Each row below holds a small network's activations on one input, seen along a few directions.
In each table, some parts of the input vary, and every possible input appears once, in random order.
A made-up example of a description, with smaller parts first: one of 8 places around a ring, together with either a single point or one of 9 places around a ring or (one of 2 separate values, together with one of 6 places along a line).
Shared parts are said once, and a part with two or three values counts as separate values.

Other details of the inputs vary at random and push rows far along two fixed directions, the same in every table; ignore that.

Rows:
x1: [ 15  29  -4 -37 -26   2  28  54 -41  -2  22 -32 -36  66]
x2: [ -5  14  23  15  33 -18  32  21 -44   3  38  39  -2 -33]
x3: [ 13  49 -10 -15  -8  -6  39  54 -40 -25 -16 -29 -36  73]
x4: [  9  -4 -25 -23 -39  -7   1  29  26  -9  -9 -42  -4  30]
x5: [ -7  36   6  12  34 -25  30  16 -43 -39  27  24  13 -40]
x6: [-16 -14   0  18  13 -17  -1  -8   9  -6  19  24  26 -84]
x7: [-23   6  35  -1  37 -21  34   6 -34 -35  40  24   8 -26]
x8: [-27  13  26  -4  41 -15  38   3 -38 -31  47  16  14 -28]
x9: [ 10 -45 -12  10 -21  22 -36 -17  49  42 -52 -12   2  13]
x10: [  4 -25   5  -1   0   1 -12  -5  22  13  -7  -4   2  14]
x11: [  0 -33 -18  12 -24  30 -63 -74  62  17 -29  -5  14  -9]
x12: [-10  40   7  19  47 -30  25  15 -44 -33  28  36  10 -37]
x13: [-16  -3   8  29  25   0  -7 -41  -9 -14  14  38  14 -64]
x14: [  1  26  -2 -27 -13   3  54  58 -38 -14 -17 -46 -22  70]
x15: [-22   8  32   8  36 -18  43  15 -43 -26  23  26   6 -35]
x16: [-11   9  -1  21  32 -14 -24 -36  10 -14  21  36  28 -46]
x17: [  6 -15   5 -17 -18   1   2  13  15   2 -20 -25  -9  47]
x18: [  0 -24 -18  14 -14  25 -65 -70  63  24 -30   3  12  -9]
x19: [ 14  -1 -18 -17 -40  21 -10  20  -5  34 -17 -23 -26  33]
x20: [  9 -43  -6  10 -18  22 -59 -55  61  54 -18   6  11 -12]
x21: [ 18  -1 -14 -11 -29  11  -3  18  -6  33 -15 -17 -24  33]
x22: [ 17  42 -15 -27 -22   0  43  53 -29 -32 -20 -41 -27  59]
x23: [  9 -17   2  12  -4   6 -11   4  13  30 -18   0  -4   5]
x24: [ 13  11 -22 -24 -28  15  -3   0  20 -16 -18 -30  -6  40]
x25: [ 16   0  -8 -20 -26   8  -8  10   0  23   4 -19 -21  39]
x26: [-12   8   4  16  22  -8 -20 -34  10 -24  25  31  36 -56]
x27: [-19 -27  25  26  30  -7   0 -22   0   3   8  40  21 -63]
x28: [ 14 -38  -7   3 -22  18 -47 -28  54  43 -29 -15   2  20]
Description of these inputs: one of 2 separate values, together with either a single point or one of 5 places around a ring or one of 8 places along a line.
Question: Changing only the choice among 2 separate values turns x14 into x8. The same change can be made to x6. Which row results?
Answer: x4
Question: Start at x12 and move only the place on the ring of 5, one step at a time. The first step leads to x5. Which rows follow, in order?
Answer: x22, x13, x3

Rows:
x29: [ -1  -8  11 -28 -11  -4  40  52 -20  12   2 -29 -10  40]
x30: [  4 -65  -8  17 -27  24 -63 -48  59  67 -13  16  10 -58]
x31: [-19  13   8  16  31 -30  25  16 -14 -38  12  18  27 -51]
x32: [  0  13   8  21  16 -13  14  14 -42  13  29  37  -4 -54]
x33: [ -5  37  -3  22  37   5  -9 -26 -32   2  15  34  -1 -18]
x34: [-21 -22  31  20  24   0  33  -3 -22  -9  -7  20   1 -37]
x35: [-16 -14 -10  11  10 -18  -5  -5  23 -17  -5   1  28 -48]
x36: [  8 -22 -29  20 -24  32 -84 -82  50  47 -13  20  12 -41]
x37: [ -1  42 -24 -26 -12 -17  24  27  -3 -59   9 -40   2  44]
x38: [  8  31 -30 -23 -26  -1  -1  15  20 -44 -24 -45   2  56]
x39: [  4 -14   1  13  -5  -3 -10   0  -5  30  17  27  -6 -50]
x40: [ -6  -6  19 -21  -2  -4  49  51 -29  -1  -7 -27 -12  40]
x41: [  5 -39 -17  -8 -46  47 -41 -55  60  17 -70 -37 -10  48]
x42: [ -5 -12  16 -13  -5   1  48  43 -27  -7 -23 -28 -19  40]
x43: [ 21  37 -30 -11 -23  16 -13  10 -15  13 -21 -18 -29  60]
x44: [ -3  13   4  26  32 -22  21   7 -12 -31  -8  27  21 -45]
x45: [ -3 -71  -1  13 -19  27 -58 -47  62  69 -14  11  20 -53]
x46: [-25   0  30  -8  28  -3  15 -19 -18 -22  40  15  14 -23]
x47: [ 20  23  -8 -32 -32   5   7  29 -17  -1  27 -28 -32  53]
x48: [  3 -43 -15 -16 -45  43 -45 -52  62  21 -61 -42  -6  51]
x49: [-11   8  22 -10  21  -8   8  -7 -23  -7  69  24   6 -33]
x50: [  3   2  -3 -40 -26  12   4   8   9   3   4 -40  -9  61]
x51: [ 19  20 -17   6 -10  11   7  32 -17  34 -47 -18 -25  48]
x52: [ -5  18   8  26  31 -11  15  14 -44  14  14  43  -3 -48]
x53: [ 11  49 -22 -20 -12 -11  22  28  -5 -58 -12 -32  -3  48]
x54: [ -6  -4  -4  19  14 -16   0  -4  16 -21 -16  12  24 -47]
x55: [ 23  -8  19 -15  -1 -11  -9  15  20  12   5 -17 -17  92]
x56: [  0  25   7   2  11 -10   0  -8 -32  -8  62  36  -9 -41]
x57: [ -2  33  -6  17  27 -11   0 -22  -3 -52   6  22  22 -29]
x58: [ -1 -32  45  22  44 -31   9  17  -1  20  30  37   7  -5]
Question: What is each input in this table made of?
Answer: one of 2 separate values, together with either a single point or one of 4 places along a line or one of 10 places along a line
Question: Changing only the choice among 2 separate values turns x36 into x32. The same change can be made to x56. Which row results?
Answer: x39
Question: Change only the choice among 2 separate values in x52. List by row number the other rows that result.
Answer: x43

Rows:
x59: [ -2  29   7   7  16 -39  20  62 -73  19  53  56 -13 -52]
x60: [ 32  14 -45  10 -21  14 -54 -32  50  23 -23  -9 -18  20]
x61: [  1  16   1  -8  12  13 -41 -70  10  -8  51  33  47 -49]
x62: [ -3  -4  61  -4  38 -32  34  39 -50   0  78  36   1 -16]
x63: [  4 -24 -25  -2 -42  34 -41 -42  32  33 -17 -23 -39  11]
x64: [ 35   0 -31  19 -22  16 -47 -33  52  25 -31 -10 -23  21]
x65: [ 10 -34 -39   9 -12  -2 -35 -10  79   6 -51 -42  24  21]
x66: [ 21 -32 -12  30 -12  -1 -47  -7  51  60 -41 -15  -2  28]
x67: [-13  -3   1  -6 -20   5  38  20 -26 -34 -14 -32 -38  56]
x68: [ 35  11  20 -26 -22  14  29  27  -9 -19  27 -18 -36  57]
x69: [ 11   5 -17 -24 -25 -13  44  72  -5 -23 -29 -46   7  16]
x70: [-12 -13  17 -12   0   8  37  41 -40  28  -3 -35 -32  53]
x71: [  1  25 -25  12   6  19 -31 -44  -6  -2   7  34  40 -83]
x72: [ 16 -11 -36  18 -21  -7 -76  -5  47  70 -20   6 -13  29]
x73: [ -9  40 -23  34  39   6 -39 -61  11 -16  15  29  51 -43]
x74: [ 21  -4  25 -24 -20   3  32  25  -6 -43  -1 -15 -18  71]
x75: [-42  16  39  -4  67   3  64   6 -77   5  29  28  -3 -16]
x76: [-10  24  11  -1  14  16 -36 -72   8 -14  46  28  58 -46]
x77: [-35  -6  35  15  37 -31  41  35 -70   7  63  21 -17 -29]
x78: [ 11 -10   6 -48 -16 -15  32  49  14 -33  11 -47  10  57]
x79: [ 18 -25 -20  32 -16  13 -32 -30  54  -5 -61 -12   1  37]
x80: [ 24 -45 -11  11 -41  14 -33  11  28  70 -54 -13  -3  -8]
x81: [ 13  52  -4  -1  16 -15  35  29 -62 -26  49  45 -17 -62]
x82: [ 16  -8  -4  23  -2  14 -20 -33   3  15   6  47  -4 -92]
x83: [  5  15 -19 -33 -19  -9  40  73  -6 -25 -36 -47   6  25]
x84: [-23 -14  -8  26  52 -23 -18 -23  40 -21   2  15  45 -60]
x85: [ 13  -1 -13 -12 -39 -23  58  66   0 -15 -21 -44   3  14]
x86: [ 16  11   7 -39 -21 -17  -9  56 -23  31  46   3 -29  63]
x87: [-19 -58 -26  -2 -46   3 -12 -23  63  21 -29 -55   4   7]
x88: [ 11  45  24 -20  25 -17  24   7 -44 -33  92  41 -13 -26]
x89: [-29  21  -1 -17 -11 -22  13  13 -34 -49 -33 -26 -36  55]
x90: [-11  16  11  27  45 -59  64  34 -15 -48  46  12  22 -34]
x91: [ 28  68 -38  -7  -3  -7   3  23 -13 -19  10 -19 -24  56]
x92: [-22 -28  11  30  11  19 -10 -56   3   6  31  28 -14 -67]
x93: [ 34  34 -11  14  -7  -1  29  31  -7 -17  -3 -20 -36  57]
x94: [ 16  17   9   5  26   1  39  38 -21  21 -26 -16 -13  68]
x95: [-39 -30  -5  20  11 -10 -53 -28 -10  55  48  45  -6 -58]
x96: [ -3  29  19  32  48 -56  19  45 -52   3  58  40  -6 -20]
x97: [ -4   4 -43 -14 -41  32 -52 -52  28  26 -10 -29 -21  13]
x98: [-35   2  22  10  29 -38  24  38 -74  11  73  29 -20 -27]
x99: [ 19 -50   4 -17 -38   7 -63  -9  44  64   2  -2  -4  30]
x100: [ 24   7  -9 -11 -30 -19  16  77 -41  34  -8  -9 -26  24]
x101: [ 27  20  -4  19 -10  -3  37  32  -2 -29 -15 -25 -28  60]
x102: [  5 -31  13  38  -4  17   4 -30  10  -4  -8  37  12 -87]
x103: [ 15 -40  -2   3 -21  42 -10  -6  23  67 -71  -7   5   1]
x104: [-18  60 -23 -23 -20  18  15   1 -44 -24   9 -49  -3  53]
x105: [ 27   7 -21 -28 -40  28 -56 -48  46  19   8 -13   1  25]
x106: [ 29  14 -49 -11 -48  33 -45 -24  30  26 -36 -10  -7  -8]
x107: [ 10  32   4  -6  37   6  41  27 -26  21 -37 -11  -6  71]
x108: [ 23  71 -43  -6   3  -2   3  18 -22 -27   3 -27   1  61]
x109: [-22  -4 -13  11   5  10 -34 -60  -1  11  41  31 -12 -68]
x110: [  3   5  57   2  25 -11  56  10 -34 -51  71  34  -5 -21]
x111: [-15  -8  15 -15   6  19  45  32 -41  28 -10 -29 -30  58]
x112: [ -6 -48  58  11  33  10 -17 -32  14  37  33  38  27 -46]
x113: [ 38  23  13 -36 -22   7  17  25 -13 -13  34 -13 -41  54]
x114: [ -4 -26  26  50  52  -6 -19 -31  15  39  -1  33  25 -49]
x115: [-14 -33  37   9  20  -8 -29 -55  19 -38   8  49  26 -38]
x116: [ -7  34 -17 -35 -15  -5  37  67  -4 -25 -40 -36  13  16]
x117: [-54 -38   2   7  31  -8  -9 -38  21 -14  17   1  32 -73]
x118: [ 21   7  -3  -3 -31   7  45  48 -25 -33 -42 -16 -20  34]
x119: [-22   5   5  43  45 -33 -38 -49  15 -42 -24  49  20 -40]
x120: [-11 -52  28   4   7 -21   0 -37  52  -9  41  16  47 -63]
x121: [-13  23  27  16  27 -29  44  28 -62 -65  -2  42   4 -44]
x122: [ -8   8 -46 -13 -35  38 -51 -56  20  17 -17 -37   4  17]
x123: [  3 -21   8 -18 -27  -2 -51 -41  47 -23 -48  -1   3  38]
x124: [ -1 -38  27  31  20  11  -4 -12  -5  48 -14  35  23 -83]
x125: [ -7  21   8 -57  -7  -8  25  44  16 -35   2 -38  16  54]
x126: [-15 -11   8  49  42 -22 -31 -48  16 -38 -20  46  23 -39]
x127: [-64 -16   2   2  33   0 -16 -38  26 -12  11   3  34 -74]
x128: [-24 -37 -12   4 -28  14 -37 -42  27 -10 -57 -22 -16  27]
x129: [ 13  26  20  17  18  -5  58  32 -59 -31  37  38 -18 -60]
x130: [ 10   9  37 -45  19  22  41  25 -28  19  -6  -8  -4  71]
x131: [ 13 -52  27 -19 -11  43 -22 -28  41  57 -27  -4  10  38]
x132: [  9 -23  -6  -8  -9  46  -8 -16  17  65 -81  -2  13   5]
x133: [-20  -4   9  23  13 -17 -26 -35  -1 -32 -41  50  19 -74]
x134: [-21 -10 -16 -29 -13 -12  38  45  -9 -24  -2 -65 -12  41]
x135: [-11  76  -1   3  23  -2  34  14 -68 -45  33  24  33 -50]
x136: [ -8  -2 -37  -2  -2   4 -40 -12  79   2 -57 -32  30  20]
x137: [ -6 -47 -11  11 -44  38 -18 -41  41  17 -32 -31 -27  15]
x138: [  4  -1   7 -53 -12 -14  32  43  13 -36   6 -43  12  57]
Question: Changing only one part turns x123 into x133. The same change can be made to x99. Which row results?
Answer: x100
Question: Changing only one part turns x108 into x61. The same change can be made to x66. Which row results?
Answer: x62
Question: What is each input in this table made of?
Answer: one of 4 separate values, together with either one of 4 places along a line or one of 6 places along a line or one of 10 places along a line
Question: Change only the place on the line of 10 in x122. List by row number the other rows that result.
Answer: x63, x67, x89, x92, x97, x104, x109, x128, x137
Question: Change only the choice among 4 separate values in x68. List by row number the other rows that result.
Answer: x92, x93, x129
Question: Change only the place on the line of 6 in x132. List by row number the other rows that result.
Answer: x59, x80, x100, x103, x124
Question: Change only the place on the line of 4 in x116. List by row number the other rows that result.
Answer: x69, x83, x85

Rows:
x139: [ -4 -48   8   5  -9  19 -38 -38  37  46 -11   5   4 -10]
x140: [-10   0  28  10  33 -20  32  20 -35  -4  37  31   0 -42]
x141: [ -6 -36 -12  16 -10  18 -47 -60  53  11 -28   8  23 -43]
x142: [  1  11  -9   3  -3   0   5   1   3 -20 -19  -7   0   9]
x143: [-10 -32 -13   8 -11  18 -50 -59  56  12 -16   3  27 -39]
x144: [ 18  24 -28 -24 -37  10  16  37   3 -14 -50 -56 -23  88]
x145: [ 11   0   6 -18 -15   3  24  38 -17  16  -9 -23 -20  52]
x146: [ 11  14   0  -9  -8 -11  34  59 -31  -1  -7 -16 -22  37]
x147: [ 30 -12 -36 -10 -56  34 -55 -23  43  51 -40 -29 -22  47]
x148: [-13  26  12  -1  25 -17  38  20 -39 -40  26  10   4 -18]
x149: [ -9  31  11   0  29 -23  24   7 -27 -45  41  18  11 -19]
x150: [-17  -5  27  17  41 -16  23   4 -32   2  43  39  12 -60]
x151: [  2  10  -8 -14 -14  -3   7  10   5 -21   0 -19  -1  20]
x152: [ -7 -22 -14   9  -2  13 -54 -61  55   8 -13   8  29 -34]
x153: [-12  -5  36  14  37 -16  23   6 -32   0  43  40   6 -45]
x154: [ 12   7  -8 -12 -18  -3  24  48 -17  13 -22 -26 -19  43]
x155: [ 20  29 -28 -25 -32   6   9  34   4 -16 -41 -55 -19  91]
x156: [-18 -15  38  15  39 -16  15  -7 -27   1  51  44   6 -48]
x157: [  4  42   5  -7  12  -9  25  29 -56  -6  44  15 -21   5]
x158: [ -2 -21 -15  22  -1  13 -55 -63  55   7 -27  10  26 -35]
Question: What is each input in this table made of?
Answer: one of 2 separate values, together with either a single point or one of 4 places along a line or one of 5 places around a ring
Question: Changing only the choice among 2 separate values turns x144 into x142. The same change can be made to x157. Which row results?
Answer: x147
